Each row below holds a small network's activations on one input, seen along a few directions.
In each table, some parts of the input vary, and every possible input appears once, in random order.
A made-up example of a description, with smaller parts first: one of 5 places around a ring, together with either a single point or one of 9 places around a ring or (one of 3 separate values, together with one of 6 places along a line).
Shared parts are said once, and a part with two or three values counts as separate values.
In the rows, 128 means zero.

A family of inputs:
R1: [ 78  80 102 156 108 125 160 117 106 162  89  97  51 132 155 115  86]
R2: [100 129  98  76 142 121 156 150 145 140 163 157 163 193 178 156 164]
R3: [165 109 116 164 136 161 125 160  91 133 121 125 102 105 112 133  64]
R4: [119 158 155 125 122 105  86  66 153  94 129 117 133  77 112  75 181]
R5: [131 107 132 181 114 151 130 158 112 137  86 119  88 105  98 114  57]
R6: [140 165 157  89 148 117 104 114 177 107 185 136 184 130 132 136 199]
R7: [ 73  74  92 157  97 142 154  97 113 162  71  91  50 135 146 107  88]
R8: [114 131 101  87 143 125 158 131 131 142 147 158 152 175 183 152 169]
R9: [185 158 163 116 140 129 104 152 119 104 164 139 186 125  88 148 144]
R10: [171 154 161 137 122 120  83 123 102  95 136 127 156  92  80 100 123]
R11: [127 101 123 181 102 167 123 139 120 138  68 114  88 108  89 108  60]
R12: [162 150 171 143 106 127  90 112 117  94 107 126 147  88  79  95 124]
R13: [ 92 127  96 129 138  97 133 101  89 140 124 143 111 126 167  95 145]
R14: [128 161 145 120 138  98  80  76 138  96 157 118 141  81 113  80 181]
R15: [141 142 171 148  98 119  78 118 121  90 107 119 141  98  65  80 116]
R16: [171 123 134 135 151 170 158 204 134 147 139 142 146 144 131 196  85]
R17: [102  81  97 145 114 142 161 109  99 159  96 105  57 127 166 128  95]
R18: [ 95 156 161 137 117  87  86  73 161  95 121 110 128  82  99  62 172]
R19: [ 60 120 106 141 114  96 128  95 107 132  96 133  96 135 154  75 138]
R20: [163 124 131 124 144 167 168 218 152 146 145 142 155 155 122 204  85]
R21: [123  96  91  91 131 150 199 171 151 168 147 122 119 183 177 206 119]
R22: [ 96 125  93 106 136 108 126 109 115 134 133 153 122 166 169 120 147]
R23: [134 168 147 104 134 102  98  82 172  98 151 132 152 107 113 113 186]
R24: [ 85 121 100 129 118 113 128  87 100 131 103 141 102 129 165  87 147]
R25: [175 160 164 122 119 123 101 129 135  98 130 141 167 117  78 135 130]
R26: [162 120 126 153 139 154 140 177 123 141 116 138 115 130 114 166  66]
R27: [130  96  92 119 151 133 185 157 112 173 146 117 102 159 180 187 115]
R28: [127 142 177 160  98 114  81 110 131 100  84 113 145  96  60  75 112]
R29: [113  86  89 121 130 136 158 134 115 162 126 116  78 162 169 164  96]
R30: [145 166 146  99 155 108 100 106 156 107 186 131 172 117 123 126 200]
R31: [132  95  94 102 137 153 189 158 133 169 141 122 110 171 185 199 119]
R32: [114 126  91  98 154 115 142 128 106 142 158 152 141 168 176 137 165]
R33: [ 83 150 160 145 113  92  77  62 168  98 105 104 131  86  94  53 169]
R34: [111  81  86 139 130 135 155 120  85 159 124 105  65 130 167 134  94]
R35: [136 172 153  78 139 115 128 120 199 104 182 137 193 136 122 148 203]
R36: [176 165 170  94 123 137 132 168 162 104 160 147 206 143  86 173 148]
R37: [178 163 181 110 137 130 120 164 143 111 157 146 201 132  99 163 143]
R38: [ 48 115 104 149 110 101 119  83 114 136  80 126  99 139 148  66 135]
R39: [184 122 116 140 150 171 157 186 114 140 139 136 130 132 118 185  91]
R40: [151 103 127 170 122 166 118 156 101 133 103 124  95 107 112 124  60]
Q: What do these inputs look like to the network?
A: one of 5 places around a ring, together with one of 8 places along a line
Q: The inputs of R37 and R12 match in every part but the place on the line of 8. If R8 is changed in the same way as R37 into R12, which row does it become?
A: R24
Q: Change only the place on the line of 8 in R6. List by row number the other rows that result.
A: R4, R14, R18, R23, R30, R33, R35
Q: Change only the place on the ring of 5 in R39. List by row number the other rows that result.
A: R9, R27, R30, R32

A family of inputs:
R41: [159 122  92 151 151 121 129 149  13 139 122 170 115 132 158 110  95]
R42: [124 126 152 150  95 129  97 102 130 107 102 104 122 101  76  87 120]
R43: [101 115 107  96 124 118 161 143 122 146 139 139 138 180 163 150 145]
R44: [115  89 116 149  90 155 138 127 108 139  83 102  85 129 117 121  77]
R45: [100 139 129 132 125 104  99  78 143 114 118 119 116 107 123  83 155]
R46: [114 122 104 123 134 150 156 159 136 144 117 151 139 164 148 150 123]
R47: [108 122  99 109 130 130 159 152 132 143 129 148 135 173 150 152 133]
R48: [ 92 133 137 119 120  92 101  70 133 115 128 108 119 115 137  82 168]
R49: [ 82  94 100 125 117 114 150 103 111 147 120 109  80 145 168 116 132]
R50: [115 138 153 156 115 117  93 101 143 116  98 119 119  97  96  89 118]
R51: [132 109 109 110 149 126 159 129 117 157 164 111 110 143 174 168 137]
R52: [137 114 100 122 155 134 160 143 128 153 160 119 104 135 159 167 123]
R53: [104  99 114 156 110 139 144 136 119 146  86 115  80 124 129 119  77]
R54: [121 160 139 100 126 111 115 117 157 109 138 154 173 143 120 119 167]
R55: [177 139 168 130 125 139 106 136 139 107 149 106 145  97  78 140 128]
R56: [148 148 165 118 101 137 109 134 145  98 117 136 177 138  78 126 137]
R57: [165  98 126 133 127 163 142 160 120 143 138 105 110 131 122 172  82]
R58: [142 146 148 102 144 103 111 102 139 119 175 114 145 110 141 135 173]
R59: [168 151 169 135 142 129 104 135 153 115 145 122 143  93  99 141 125]
R60: [133 106 122 123 101 155 149 171 122 131 109 131 139 168 112 156  95]
R61: [113 152 144  89 120  97 123 113 145 111 148 142 177 147 130 116 182]
R62: [124 119 121 131 121 142 154 174 133 140 107 146 136 163 129 156  96]
R63: [155 153 146 130 151 130 114 129 154 114 160 123 142  92 117 130 153]
R64: [125 161 144 115 128 128 111 129 160 107 132 156 174 134 115 117 157]
R65: [105 139 133 149 126 122 102  91 144 115 108 120 120  95 116  81 149]
R66: [155 110 124 142 147 148 154 167 130 151 137 117 108 124 135 169  86]
R67: [142 113 108 133 159 154 150 152 134 153 151 125 107 126 157 165 109]
R68: [140 160 164 126 117 124 113 138 157 105 115 150 175 132  95 126 137]
R69: [167 163 132 145 151 102  87 114  34 102 129 173 159  98 123  84 135]
R70: [ 93 100  97 150 123 142 146 125 123 145 102 122  81 124 148 113 107]
R71: [152 153 141 116 148 115 116 110 150 116 162 121 143 101 126 136 165]
R72: [ 90 101  94 135 122 127 142 107 122 146 108 122  78 138 158 118 115]
Q: The inputs of R59 and R66 match in every part but one. If R68 is changed in the same way as R59 into R66, which row does it become?
A: R62
Q: What do these inputs look like to the network?
A: one of 2 separate values, together with either a single point or (one of 3 separate values, together with one of 5 places along a line)
Q: Change only the choice among 2 separate values in R67. List by row number the other rows that result.
A: R63
Q: Change only the choice among 3 separate values in R55. List by row number the other rows that result.
A: R42, R56

A family of inputs:
R73: [134 126 116 130 119 122 103 110  57 109 129 138 136 129 132  95 131]
R74: [136 172 116  84 167 101 128 126 162 120 208 142 168 123 141 143 192]
R75: [169 150 165 114 128 136 112 140 190 103 154  99 169 128  70 172 137]
R76: [155 143 137 172 122 159  89 120 104 122  84 148 134 104  94  90  98]
R77: [ 73 116 128 114  97 137 134  94 155 119  86 129 127 144 136  91 164]
R78: [186 152 153  92 155 121 113 143 110 113 208 127 170 117 121 150 163]
R79: [ 93  55  65 165 142 158 186 164  90 193 124  89  35 152 168 165  59]
R80: [ 72 129  90 137 144  81 109  82 114 126 139 115  65 105 166  86 152]
R81: [169 159 171 160 137 132  96 152 122 119 103 159 164 114  92 119 109]
R82: [171 103 108 100 156 179 183 194 145 164 180 144 121 177 177 246  95]
R83: [ 98 141  92 118 136 103 133  84 110 116 110 163 126 138 154  91 172]
R84: [142  98  98 107 135 154 205 205 110 167 108 155 124 183 182 201  77]
R85: [135 146 166 127  94 119 131 140 152 110  93 134 155 133  73 136 121]
R86: [ 85 139 156 106 109 114 142 122 170 123 110 138 166 148 135 119 167]
R87: [125 125 135 137  77 144 125 110 137 113  73 124 122 127  74 106 115]
R88: [123  70  58 136 128 172 179 173  93 185  98 134 100 189 172 174  70]
R89: [143 125 142 184 133 141 109 102 111 126  87 109  87  51 109  84  79]
R90: [150 147 149 117 130  98 113 140  76 111 152 149 165 141 130 116 136]
R91: [108 148 147  92 128 130 126 134 205 117 183 104 173 130 127 150 185]
R92: [113 164 122 107 148  81 145 112 126 123 136 173 165 142 152 114 175]
R93: [117 107 121 145 129 101  94  96  60 128 139 101  82  88 142  96 119]
R94: [114 102 138 153  91 125 105  87 150 129  95  80  76 101  90  97  84]
R95: [ 66  98 131 138 107 116 112  74 167 140 111  84  74 123 154  84 139]
R96: [195 157 169 137 160 147 101 171 155  98 167 134 167  87  81 147 133]
Q: What do these inputs look like to the network?
A: one of 4 places along a line, together with either a single point or one of 5 places around a ring
Q: The inputs of R83 and R80 match in every part but the place on the line of 4. If R88 is changed in the same way as R83 into R80, which row does it become?
A: R79
Q: Start at R93 and move only the place on the ring of 5, one step at a time. The first step leads to R80. Which rows follow, in order?
A: R95, R94, R89

A family of inputs:
R97: [176 148 145  95 155 122 121 143 130 119 188 130 170 129 129 164 154]
R98: [103 113 106 159 144 116 128  98 105 145 116 114  72  96 155  98 119]
R99: [ 77  75  98 150 112 132 160 116 125 166  99  84  51 131 156 122  90]
R100: [163 129 111 116 167 151 155 169 124 147 175 140 141 134 162 178 129]
R101: [102  92 106 130 117 144 165 152 121 164  90 133 104 176 164 161  89]
R102: [139  92 104 106 135 168 179 175 148 162 153 118 110 171 162 206 100]
R103: [132 147 146 117 127  98 107 126 101 113 136 149 157 136 126 110 140]
R104: [138 172 159 106 127 112 116 122 182 101 143 139 183 128  91 132 172]
R105: [117 168 164 115 118 106  95 110 173  99 122 149 175 131  98 106 158]
R106: [116 135 140 137 125  88  93  71 112 113 130 107 100  88 126  83 144]
R107: [123 135 131 130 114 115  96  81  90 111 115 130 129 114 123  84 154]
R108: [152 162 168  99 139 132 118 147 191 103 178 121 192 121  99 151 182]
R109: [101 150 147 125 100 121  92  85 157  93 112 127 151 107  92  69 170]
R110: [213 121 184 203 103 188  99 185  99 108  79 110 124  69  27 130  24]
R111: [ 85  76  82 139 101 154 154 124 109 154  88 111  79 159 149 123  95]
R112: [ 96 149 162 137 111  98  93  77 174  98 120  99 125  79 100  68 167]
R113: [120 128 105 133 145 123 135 154 100 136 126 159 125 145 153 125 109]
R114: [112 115  91 148 133 138 123 107  89 134 106 140  99 124 147  98 123]
R115: [157 153 139 104 139 102 123 128 116 116 154 144 162 134 120 140 150]
R116: [122  95 102 119 122 151 187 163 130 165 113 127 110 173 159 185 102]
R117: [145 134  98 120 154 128 150 156 115 139 146 156 129 143 148 155 118]
Q: What do these inputs look like to the network?
A: either a single point or (one of 4 places along a line, together with one of 5 places along a line)

A family of inputs:
R118: [147  78 120 180 127 159 143 182  50 157 101 124  57 106 156 135  16]
R119: [161 152 166  85 134 146 139 156 202 113 184 121 184 133 115 182 170]
R120: [184 203 163 103 176 107  97 145 140  94 189 170 236 120  98 136 203]
R121: [173 170 197 153 111 112  37 110 102  66 121 149 144  54  76  60 100]
R122: [ 69 126  88 125 120  99 138  50 162 131 119  77 118 131  94  89 209]
R123: [ 80  85  25 139 157 131 173 103  69 177 117 135  55 153 209 121 128]
R124: [143 131 185 166 102 143  86 121 172 107  93 103 105  74  76 108  78]
R125: [141 137 121  93 130 145 182 188 183 141 139 154 165 182 132 205 122]
R126: [106 168 107 118 132  64  98  31  88  98 133 122 161 108  96  47 239]
R127: [179  95 102  97 165 151 177 195  80 173 179 142 128 186 193 230  93]
R128: [118 101 167 164  83 159 123 160 144 130  61 125  92 117 117 123  37]
R129: [ 36  89  94 114 100 120 143  95 145 148 101 113  90 172 174 101 140]
Q: The inputs of R119 and R125 match in every part but one. If R124 is changed in the same way as R119 into R125, which row does it become?
A: R128
Q: What do these inputs look like to the network?
A: one of 3 separate values, together with one of 4 places along a line
Q: Change only the choice among 3 separate values in R123. List by row number the other rows that result.
A: R118, R127

A family of inputs:
R130: [123 101 110 130 129 149 171 172 133 159 119 128 110 159 150 173  88]
R131: [139 165 152 106 126 100 101  97 138  98 143 138 173 120 105 109 180]
R132: [116 101  95 121 132 152 175 158 138 159 125 128 110 163 159 171 109]
R133: [132 108  93 130 149 143 166 166 101 159 130 146 112 157 169 165  99]
R134: [144 172 156 122 142 103  97 115 135 100 147 148 172 105 109 104 167]
R135: [158 165 166 127 132 115  95 118 141  97 145 131 166  96  89 112 154]
R136: [ 44  79 104 196  83 112  89  42  81 130  42  83  14  76 127  10  85]
R137: [142 158 175 120 119 119  92 120 161  96 142 124 169 107  88 112 154]
R138: [135 159 159 109 122 119  94 104 167  95 149 125 167 112  97 111 173]
R139: [127  98  95 114 135 142 166 150 105 158 138 128 111 164 168 168 112]
R140: [147 102 102 134 139 154 162 166 108 156 128 129 106 147 148 173  87]
Q: What do these inputs look like to the network?
A: either a single point or (one of 2 separate values, together with one of 5 places around a ring)
Q: Change only the choice among 2 separate values in R137. List by row number the other rows that result.
A: R130
